49 1 4 -27 -9 11
50 2 7 -23 -8 12
-7 -21 12 -24 -44 14
gives -44

5 0 -4 -4 -3 -5
11 16 7 7 -8 19
8 -8 -6 -38 8 -1
gives 8

-25 6 27 -43 -2
-27 26 11 -22 -6
-3 6 1 0 -3
gives 0

7 12 -22 6 -5
37 24 -8 36 7
-26 35 14 -14 -31
gives -14

-46 -7 19 -19 2 -31
18 -42 33 -19 26 -15
-8 4 -11 10 4 -23
gives 4

15 -2 -32 35 -41 23
-34 29 36 22 18 -33
42 -17 19 -38 8 -16
gives 8

18 -32 -38 -7 -17 -8
29 -21 21 -1 33 -25
34 22 12 -5 -12 -41
gives -12
---
-1 -15 7 -11 6
-4 -17 20 -15 44
-> -15

-4 1 27 -6 16 -11 22
8 8 19 -31 -17 -47 14
-> -47

10 22 -37 -15 -33 -2
-25 38 0 -13 -2 28
-> -2

-12 -34 4 43 10 -1 -13
-19 -12 0 -7 -13 0 -8
-> 0

16 7 -18 8 27
16 -47 4 -29 -1
-> -29

41 -38 35 39
-23 -3 46 -36
-> 46

38 0 38 3
3 0 10 2
-> 10

28 -18 -14 2 40
13 -7 28 8 39
-> 8

-7 15 13 8 -52 6
-12 35 22 15 -41 10
-> -41

25 -13 -3 6 24 0 -41
16 7 12 22 11 32 20
-> 32
---
Q: [50, 24, -17, -6, 43, -20, 25]
A: 43
Q: [31, -6, 12, 39, -7]
A: 12
Q: [-53, -29, -45, -33, -12, -51]
A: -33
Q: [-35, 37, 39, -19, 25, -6]
A: -19
Q: [3, 49, 4, 19]
A: 49
Q: [40, 45, 6, 47, -45]
A: 6
---
Input: (246, 31, 34, 38, 41, 254)
Output: 38
Input: (-524, 386, 525, -162, 278)
Output: -162
Input: (41, 12, 92, 24)
Output: 24
Input: (61, 41, 50, 55, 89, 17)
Output: 55
Input: (162, 218, 162, 105, 204, 32, 145)
Output: 105
Input: (231, 109, 23, 114)
Output: 114
Input: ((-312, -411, 882, -293, 749, 842, -503), (-312, 324, -205, 430, 34, -658, -11), (-3, -599, 175, -387, -952, -872, -271))
Output: -293
---
[ 562 -672  -21  -61] ans = -21
[-26  34 -42 -32 -24 -13  -9] ans = -42
[ 124  380  774 -845    3  155] ans = 774
[-38  33 -14   4   1] ans = -14
[2819 3968 8177 4133] ans = 8177
[1742 3942 8401 7255] ans = 8401
[3 2 4 3 2 2 7] ans = 4
[184 991 234 213 106] ans = 234
[ 724 -918  634  964] ans = 634
---
array([[100, 210, 123, 250,  66],
       [244,  27,  83, 161, 113]]) ==> 27

array([3169, 3894, 6270, 8123, 3825, 6350, 5260]) ==> 8123

array([ 11,  26,  31,  27, -43]) ==> 26

array([9919, 2411, 6724, 7489]) ==> 9919

array([[2953, 8795, 3649, 7589, 1654],
       [5213, 4810, 4742, 5129, 4503],
       [3247, 5435, 4858, 3801, 6407]]) ==> 5435

array([[447, 329, 563, 551, 648, 548],
       [330, 597, 600, 247, 451, 805],
       [218, 664, 635, 546, 855, 299]]) ==> 635

array([72, 30, 26, 75, 17]) ==> 30
---
-0.06	-0.04	-0.11	-0.10
0.00	-0.18	0.10	0.22
-0.01	-0.13	0.01	0.13
-> -0.18

1.5	-1.3	-0.7	0.0	0.2
0.6	-0.4	0.6	0.2	0.3
-> -0.4

-0.892	-144.893	-63.948	-221.569	52.359	-150.812	-120.455
-66.421	-234.146	-140.328	-27.226	192.897	-183.408	-181.636
-77.719	-174.029	-137.530	-118.349	-56.536	-82.381	-91.715
-> -234.146

-59.7	84.7	30.2	12.6	-115.4	138.4	-28.1
-17.8	56.2	152.1	-95.6	171.1	-174.4	63.0
-> 56.2

0.8	0.3	1.3	-1.8	0.3
-0.6	1.8	-0.2	-1.4	0.8
-> 1.8

-28.20	-54.10	-187.77	-40.15
15.42	-149.24	169.68	-35.89
-> -149.24

-1.44	0.46	-1.67	1.80	1.84	-1.27
-1.32	0.63	-1.68	1.84	1.27	-1.32
-1.18	0.94	-2.06	1.48	1.49	-1.17
-> 0.63

2.20	0.35	-0.31	0.88	1.31	-1.52	-0.07
1.81	0.33	0.57	1.10	0.12	-0.98	-0.35
-> 0.33
---
[[-17.0  -6.6  -6.8 -13.6  13.4  14.1 -10.4]
 [ -3.6   6.2 -11.7  -8.1  15.7   3.3  -0.1]] gives 3.3

[[-0.13  0.05  0.07 -0.03]
 [-0.18  0.04  0.02 -0.05]
 [-0.07 -0.06  0.04  0.18]] gives 0.04

[-105.88 -146.27  -16.79   40.32 -130.82  149.48] gives -130.82

[-1.523  1.833  1.791 -1.695  1.117  0.400] gives 1.117

[[ 0.052 -0.056 -0.165  0.009  0.044]
 [ 0.001  0.045  0.191  0.003 -0.012]] gives 0.003

[[ 0.94  0.28 -1.76  0.62  0.96]
 [ 1.45  0.74 -0.69 -0.75 -0.90]] gives -0.75

[-0.1  1.1 -0.3 -0.2 -1.0] gives -0.2

[-0.07  0.14  0.04  0.01 -0.11] gives 0.01

[ 154.237  -72.036   87.997 -151.880 -174.216  195.005] gives -174.216
---
[[ 50 -26  47  13   6 -38 -17]
 [-29 -14  48 -34  19 -23   5]
 [ 22 -48 -48  21  24 -35 -35]] yields 50, 48

[48  8 25  8 40] yields 48, 40

[  9 -17  51  24] yields 51, 24

[-1 25  0 -4 38] yields 38, 25

[-1 26  5 -9 11 42  5] yields 42, 26

[ 42  45  38  10 -23] yields 45, 42
